Each row has a name. Each question is about the rows just above it. Places in a row count from 1.

[-17   1   6   4   5  -6  -6   2 -25   9] = (3)
[ -8 -11  -2  -9  -3 -23  12  -6  39  -3] = (127)
[  5   3   3   1   2  52  -7   2 -13  -9] = (113)
[  2  -6  -9 -12   5  15   5  -2  -5   1] = (100)
[  4   7  -8   5  -7 -35  10   3  11  -8] = (22)
[ -9  -9  15 -13   1 -14   7   1   0   0] = (169)
[-14   4 -11  -5   4 -26   6  -6 -20  -6] = (102)
[ 7  0  0 -6  3  6 -3  3  8 -3] = (175)
[ 10   3 -11   4   1 -27  -5  -1 -37  -4] = (133)
tags:
[0] -> J732
[1] -> J672
[-2] -> J113
[-1] -> J690
Look up the entry of (133) at place 8 in the table:	J690
Whose row is [ -9  -9  15 -13   1 -14   7   1   0   0]?	(169)
Shift each entry of [ 6  4  5 -6] by -1 times 1:	[ 5  3  4 -7]
Whose row is [-17   1   6   4   5  -6  -6   2 -25   9]?	(3)
Which row holds [ -8 -11  -2  -9  -3 -23  12  -6  39  -3]?	(127)
[12 -6] with +1 step of 1 on every entry:	[13 -5]

[-11  35 -24  -3 -13  -9  -7   6  -8 -12   6  -8 -24   8 -12  -2 -19  25
  10 -14 -11  26 -13  -9 -12 -27  17  20  -8  -4  -4] = (194)
[ -7  19 -20   9  -3 -10 -10  -8 -12 -25  -5 -11   2  -2  -8  -6 -21  17
  12 -31 -26   7   4   0   4  32   5  15  -4  -4  22] = (13)
[ -8  19 -26   8  -2  -9  -7  -8  -6 -25 -10 -22  -1  -1 -11 -11 -31  21
  12 -19 -31   7  10  -2   4  28   1  15  -1   1  17] = (77)
[ -8  23 -13   2  -6 -11  -7   6 -15 -32  12 -10 -14   3 -15 -10 -21  31
  16 -11 -21  18 -10 -12  -6  -5  26   4 -10 -14  -4] = (216)
[-10  16 -32   9  -4 -19  -5   2 -21 -33   2  -6 -10  -7  -5   1 -41  29
  13 -23 -34   3   5   0   3  14   8   8  -4  -4  31] = (117)
[-10  28 -10   2   0 -25  10  11 -10  -9  14   8 -19  15  -4  11 -28  26
   6 -15   4   2 -20   2  -6 -19   9   8  -5   0  18] = (114)
[ -9  22 -25   9 -12 -17  -4   3 -27 -38   6 -10  -6   2 -11  -2 -21  17
  22 -24 -19  10 -11  -1   3   7  18   5  -4 -12   7] = (92)
[-13  25 -23   3 -12 -22   3   8 -18 -24  10  -2 -20   6 -11   6 -36  17
  12 -27  -8  10 -18   0  -3 -11  11  11  -2  -1  22] = (183)
[ -9  20 -21   6 -13 -17  -5   6 -29 -41   5  -9  -8  -2 -12  -1 -28  26
  18 -26 -28  11 -10  -2   1   6  20   8  -6 -11  15] = (188)
[ -9  15 -21   1 -12 -26   7  -8 -35 -23  -7 -11  -3  21  -5 -12 -16  15
  20  -6  -5   7 -23   4   5  -6   5  20   6  -7   9] = (115)
[-19  -1 -23   0  22 -13   9   9  -3   2  10  -1 -19  -7   7   5 -16  31
   6  -9  -6 -19  31   0  -1  -7  -5   0 -13  -1  52] = (54)
[-12  13 -25   2   4 -14  -3   1  -9 -23  -4 -20 -18  -8  -3  -5 -20  30
  11 -18 -24  -3  17  -6   4   9  -2  10  -6   0  37] = (61)
[ 0  4 32] with -1 step of 1 on every entry:	[-1  3 31]
tags:
[6] -> J403
[-2] -> J83
[15] -> J553
[21] -> J152
The tag of (115), keyed by place 14:	J152
[-10  16 -32   9  -4 -19  -5   2 -21 -33   2  -6 -10  -7  -5   1 -41  29
  13 -23 -34   3   5   0   3  14   8   8  -4  -4  31] is in which row?	(117)
[ -7  19 -20   9  -3 -10 -10  -8 -12 -25  -5 -11   2  -2  -8  -6 -21  17
  12 -31 -26   7   4   0   4  32   5  15  -4  -4  22] is in which row?	(13)
Whose row is [-10  28 -10   2   0 -25  10  11 -10  -9  14   8 -19  15  -4  11 -28  26
   6 -15   4   2 -20   2  -6 -19   9   8  -5   0  18]?	(114)
[ -9  15 -21   1 -12 -26   7  -8 -35 -23  -7 -11  -3  21  -5 -12 -16  15
  20  -6  -5   7 -23   4   5  -6   5  20   6  -7   9] is in which row?	(115)
Move every entry of [-12 -17  -4] by +1 step of 1.	[-11 -16  -3]

[11 36 10 -2] -> (142)
[ -5 -17  -5   1] -> (10)
[  9 -52  -1   6] -> (15)
[-23   1   4  -1] -> (41)
[18 -1 -3  1] -> (5)
[  4   3 -53  -8] -> (7)
key -> tag
[4] -> J453
[1] -> J694
[10] -> J344
[-5] -> J331
[-1] -> J498
[-3] -> J56
[-53] -> J4
The tag of (10), keyed by place 3:	J331
Whose row is [  9 -52  -1   6]?	(15)

[ 16  -5  -5 -14  10 -17]  (48)
[-35  -2  12   1  21 -13]  (62)
[-35  -2  12   1  -8 -13]  (125)
[ -6  29  23 -19  26 -19]  (173)
[-11 -36  -1 -29 -15  -5]  (160)
[-14  -8 -10 -23  -9  11]  (130)
[  0 -20  -9  -5  -5   5]  (164)
[ 19 -12  -9  16  48 -43]  (36)
[ 12 -19 -21  21  24   0]  (32)
[-19 -21   1  13 -36  12]  (28)
[ 19 -12 -19  16  48 -43]  (123)
tags:
[-18] -> J615
[-36] -> J490
[-12] -> J328
[-1] -> J705
[-35] -> J967
[12] -> J305
[-19] -> J673
[0] -> J992
Join (32) by its entry at place 2:	J673
Shift each entry of [-12] by +1 times 1:	[-11]
Whose row is [ 19 -12 -19  16  48 -43]?	(123)
Shift each entry of [-2] by -1 times 1:	[-3]

[-8 -3 21 -9 -6 22]  (126)
[ 21 -11   6  11  18   3]  (51)
[ -8  -3  21  -9 -25   5]  (14)
Shift each entry of [ 21 -11] by +1 times 1:	[ 22 -10]
key -> tag
[4] -> J586
[21] -> J530
[5] -> J997
[22] -> J646
[6] -> J5
[-9] -> J885
The tag of (14), keyed by place 6:	J997
Move every entry of [-8 -3 21 -9] by +1 step of 1.	[-7 -2 22 -8]
The row with [-8 -3 21 -9 -6 22] is	(126)
Whose row is [ -8  -3  21  -9 -25   5]?	(14)
[ 21 -11   6  11  18   3] is in which row?	(51)

[ 14  17 -15   4   2 -10] = (89)
[ 14  17 -15  21  14  27] = (65)
[  4  -4  15   4 -19  54] = (138)
[ 14  17 -15   4   2   2] = (93)
[ 14  17 -15  21  14  27] is in which row?	(65)
Move every entry of [14 17] by -1 step of 1.	[13 16]
Move every entry of [4] by -1 step of 1.	[3]
Shift each entry of [14 17] by -1 times 1:	[13 16]
key -> tag
[4] -> J719
[5] -> J556
[15] -> J284
[-20] -> J347
[14] -> J752
[-19] -> J441
The tag of (138), keyed by place 1:	J719

[  9  24 -13 -22 -17   4  26] : (29)
[-20  -5  23 -10 -16  21   3] : (159)
[ -3 -29  -2  28   8 -27 -13] : (6)
[  9  24 -13 -22 -17  18  26] : (12)
[ 29  44  38  14 -17 -40 -43] : (157)
[ 37 -24 -53  -6  48  36 -26] : (108)
[-34 -19   1  21  34  37  27] : (152)
[ 21  33  -1 -33 -20  21  34] : (86)
Table of tags by key:
[30] -> J175
[-44] -> J194
[29] -> J75
[-43] -> J376
[-3] -> J257
[28] -> J829
Look up the entry of (157) at place 1 in the table:	J75
Shift each entry of [29 44 38] by +1 times 1:	[30 45 39]
Shift each entry of [-34 -19   1  21] by -1 times 1:	[-35 -20   0  20]
Which row holds [  9  24 -13 -22 -17   4  26]?	(29)
Shift each entry of [-33] by -1 times 1:	[-34]
[-34 -19   1  21  34  37  27] is in which row?	(152)
[23] with -1 step of 1 on every entry:	[22]

[-19  14  46   2  14  -2   1] : (116)
[  2 -59  -4 -17 -24   8   3] : (129)
[  2 -59  -4 -17 -24 -18   3] : (91)
Move every entry of [-4] by +1 step of 1.	[-3]
key -> tag
[-17] -> J777
[-18] -> J889
[8] -> J209
Join (129) by its entry at place 6:	J209

[-28   4  27 -23  -9   7] -> (85)
[-6  8 20  5 17 -6] -> (111)
[ 0 34 12  2 -9  4] -> (69)
[  4 -43   2  17   0   5] -> (144)
[-21 -19  43 -45   7  -4] -> (203)
[  5  14 -12   2 -22  -8] -> (47)
[  2 -24 -12  -4 -15 -15] -> (186)
[ 3 -9 10 -8 11 -9] -> (103)
[-28 -12  30 -25  19 -14] -> (174)
[  2  -5   0  -5  14 -20] -> (55)
[-17 -49 -15  15  17 -15] -> (146)
key -> tag
[43] -> J234
[-19] -> J566
[30] -> J364
[29] -> J569
[44] -> J247
The tag of (203), keyed by place 3:	J234
Move every entry of [-21] by -1 step of 1.	[-22]
Move every entry of [-19  43 -45   7] by +1 step of 1.	[-18  44 -44   8]

[ 10 -18  13 -11   4  -5] : (90)
[ 10 -18  13   6   4  -5] : (45)
[  7 -18  13   6   4  -5] : (35)
[  1  -2   4 -11 -56 -21] : (98)
Move every entry of [-18  13   6] by -1 step of 1.	[-19  12   5]
Move every entry of [-56] by -1 step of 1.	[-57]
Move every entry of [-18] by -1 step of 1.	[-19]
Shift each entry of [  7 -18] by +1 times 1:	[  8 -17]
Table of tags by key:
[-18] -> J742
[14] -> J418
[-17] -> J549
[-2] -> J470
[5] -> J118
[13] -> J117
[4] -> J415
Look up the entry of (35) at place 2 in the table:	J742

[-45  -5 -23   4 -17  -9] -> (84)
[-45  -5 -23   4 -17  12] -> (40)
[-45   6 -23   4 -17  -9] -> (38)
The row with [-45  -5 -23   4 -17  -9] is	(84)
Shift each entry of [4] by +1 times 1:	[5]
Move every entry of [  4 -17] by +1 step of 1.	[  5 -16]
Move every entry of [-23] by +1 step of 1.	[-22]

[ 24 -49 -11 -40   5  21  43  33 -45   7   5 -15  -5 -26  -9   2  46  40
 -31  -5] = (99)
[  0  11 -21  17  32 -35  42   0  46  29 -18 -32  30  -4 -37 -48  30 -49
   3  18] = (148)
[-49 -17   8  41  13  42   6 -46   4  -4  32  49 -33  12 -23 -35  15 -24
  13 -49] = (150)
[ 10 -26   3 -10 -36  26   2  10  38   6  10   7 -14   3 -12 -41 -44  21
  -5  36] = (79)
[ 24  34 -18  -5 -16  39  28 -36  -9  15 -41 -19   5 -18   4  14  33  12
  46  16] = (124)
[-26  13 -33  22 -41  11 -37 -18  17  32   7 -17 -40 -15  21  34 -27 -18
  53 -10] = (208)
[ 42 -27  47 -32  49 -14 -45   9  33   7  52  49 -14  30  49  52 -41 -53
 -44 -47] = (185)
[ 51 -14  15 -11 -10 -22 -35  35  41 -54 -12  11  43 -13 -37 -38  52 -39
  25  -2] = (147)
[ 29   0  16  -6 -22 -27 -11  19 -39  46 -19   3  25 -26 -43   9 -49  36
 -19  14] = (70)
[ -6 -17  -3 -24  -2  28  -2 -30 -53 -23 -48  15  20  39 -49  34  -7 -29
 -50 -26] = (96)
[-16 -48  13  -3  -2  15 -31  53  51 -45 -14 -52 -20 -42  39  43 -30 -16
   3 -11] = (106)
[ 36  41 -27 -49   1 -50  24 -47  37 -41  25  19  18 -30   9  46  45 -38
  15 -20] = (33)
Table of tags by key:
[34] -> J339
[-18] -> J353
[7] -> J896
The tag of (208), keyed by place 11:	J896
The row with [ 29   0  16  -6 -22 -27 -11  19 -39  46 -19   3  25 -26 -43   9 -49  36
 -19  14] is	(70)

[ -9 -10   7  10  -7 -17 -40   1  -3  23] = (52)
[20  9  7 38 17 -9 15 10 -6 -9] = (120)
[ 20   9   7  38 -47  -9  15  10  -6  -9] = (43)
[-9 -2  4 -1  6 -7 18  0  6  0] = (8)
[-14 -10   7  10  -7 -17 -40   1  -3  23] = (141)
Table of tags by key:
[-7] -> J773
[18] -> J603
[6] -> J50
[7] -> J999
[17] -> J412
Look up the entry of (120) at place 5 in the table:	J412
Where do [20  9  7 38 17 -9 15 10 -6 -9] appear?	(120)
Shift each entry of [-17] by +1 times 1:	[-16]
Move every entry of [1] by +1 step of 1.	[2]
Whose row is [-9 -2  4 -1  6 -7 18  0  6  0]?	(8)

[-12 -28 -11  40 -28   5 -13 -19  53   2 -39  34 -45 -55 -37  29  28  38
 -14  33 -36  25  13  47] = (109)
[-46 -48  13   7  37 -15 -50 -23  40 -31   2   1  51 -43  39  17 -56  19
  15  46   5 -19  20  55] = (56)
[ 44  35  55   7  42 -17 -24  25  34  30  20 -32  21 -25  11 -57 -15 -50
  -9  46 -19 -40 -46  17] = (64)
[ 24  11 -38  27 -26   1  51  51  31  35  45  46  50 -13  22  45 -23   9
 -40 -25 -31 -49 -36  13] = (132)
[-12 -14   4 -46 -11 -12  25 -51 -42  45 -60   2 -27 -10  -3  14 -21 -37
  37  -2  26  -8  44 -46] = (156)
[-48 -53 -53  53  12  28  52  28   4 -49 -33   8 -12   5  31  54  -4  39
   3 -23  -7 -19 -34  27] = (11)
[  4 -34 -27  31 -28   7 -25  25   7  19  60   6 -59 -22  21  37 -13  15
  50  52  37   8  36  30] = (66)
[-50  40   3  59 -58   3 -44  35 -17 -37  -4  -3 -10  -1  46  32  26 -45
  24  34 -58  -4  -6 -25] = (24)
[37] with -1 step of 1 on every entry:	[36]
Move every entry of [ 15  46   5 -19] by +1 step of 1.	[ 16  47   6 -18]
key -> tag
[-58] -> J867
[41] -> J547
[4] -> J607
[42] -> J941
[37] -> J380
[12] -> J156
[13] -> J993
Join (11) by its entry at place 5:	J156
[-10] with +1 step of 1 on every entry:	[-9]
Move every entry of [ 34 -58] by +1 step of 1.	[ 35 -57]
Move every entry of [-26] by +1 step of 1.	[-25]

[-20 -18  19   2 -18  15 -22] : (67)
[-12  18 -23   7   5 -10  -8] : (110)
[  6  12 -21   0 -20  19  -1] : (137)
[  6 -18  19   6   5   0  -5] : (16)
[  0  15 -22  -7 -13   8  -1] : (2)
[ -6  18 -21  -7 -19   7  -8] : (170)
[-31  14 -24 -13 -28  10 -21] : (162)
[ -9  16 -20 -14 -42  19 -47] : (46)
Table of tags by key:
[-13] -> J210
[-14] -> J505
[6] -> J245
[-21] -> J649
[-7] -> J468
[-8] -> J578
Look up the entry of (170) at place 4 in the table:	J468
Whose row is [  6  12 -21   0 -20  19  -1]?	(137)
[-31  14 -24 -13 -28  10 -21] is in which row?	(162)
Whose row is [-20 -18  19   2 -18  15 -22]?	(67)
Move every entry of [16] by +1 step of 1.	[17]
[ 19   2 -18  15] with -1 step of 1 on every entry:	[ 18   1 -19  14]

